x =
[[124 123 130 129 129 132 125 127 132 118 127 131 127 130 120]
 [129 126 128 125 129 132 124 129 134 124 129 131 128 134 127]
 [141 141 120 120 125 124 129 134 135 147 130 119 134 136 152]
 [130 128 130 130 125 123 131 129 125 133 131 123 126 123 133]
 [122 118 135 132 124 124 129 122 121 122 131 127 118 116 118]
 [141 139 124 122 121 121 134 133 130 146 130 116 131 130 152]
 [125 124 134 133 115 113 134 127 112 131 133 115 119 104 127]
 [120 117 135 133 120 118 132 121 114 118 132 126 117 106 115]
 [133 131 127 126 124 125 129 133 130 135 129 122 127 128 137]
 [131 129 128 125 124 123 129 130 128 131 130 124 125 125 133]
 [127 125 132 131 118 116 132 126 118 134 133 119 122 110 126]
 [125 124 132 132 121 118 132 124 118 127 133 122 121 111 124]
 [131 131 129 123 128 131 127 131 133 129 127 128 128 134 135]
 [141 141 120 119 126 129 127 134 135 147 129 121 134 136 151]]
The bottom-right entry -> 151
The bottom-left entry -> 141
Give the entry in the top-left corner.
A: 124
The entry just right of 113: 134
The entry in the top-right corner: 120
The third entry on the diagonal from the top-right corner: 134
Give the second entry on the diagonal from the top-right corner.
A: 134
Give the third-last entry, reading row by row.
A: 134
Give the entry directly below 137.
A: 133
The smallest entry in the last column -> 115
Give the first entry in the row that holds the smallest entry.
A: 125
The entry just right of 112 is 131
The entry directly above the smallest entry: 130
The minimum -> 104
Give the second entry, reading row by row.
A: 123
Give the third entry in reading order.
A: 130
The fifth entry in reading order is 129
The entry just left of the smallest entry is 119
Give the second smallest entry.
A: 106
The smallest entry in the first column is 120
The top entry of the column that holds the smallest entry -> 130
Give the 4th entry in reading order.
A: 129
Give the 3rd smallest entry.
A: 110
Give the second entry on the main diagonal.
A: 126

[[128 145 109 123 131 119 125 120 139 130 120]
 [121 137 106 120 131 116 130 127 115 122 125]]
What is the first entry in the row that holds the largest entry?
Answer: 128
What is the entry just left of the smallest entry?
Answer: 137
The entry just right of 122: 125
What is the bottom entry of the column that holds the smallest entry?
Answer: 106
What is the second entry, reading row by row?
Answer: 145
What is the entry just right of 127?
Answer: 115
What is the entry just right of 123?
Answer: 131
The fourth entry in reading order: 123

[106 147 133 130 138 138 137 141 148 135 143 136 147 146]
Report the entry just left of 133.
147
The minimum is 106
Report the 3rd entry from the left.
133
The entry just right of 136 -> 147

B =
136  142  121  118  119  128
114  126  135  126  153  105
138  145  113  130  122  129
118  131  140  107  143  105
117  114  140  129  140  122
Rows and columns are numbered from 0.
Read off the maximum.
A: 153
Read off the bottom entry of the column that holds the largest entry.
A: 140
The entry in the top-right corner is 128
The entry directly above 107 -> 130
Read off the entry in row 1 and column 1.
A: 126
Read off the bottom-right entry.
A: 122
Read off the entry just left of 143.
A: 107
The entry in row 0 and column 0: 136
Read off the entry at row 0, column 1.
A: 142
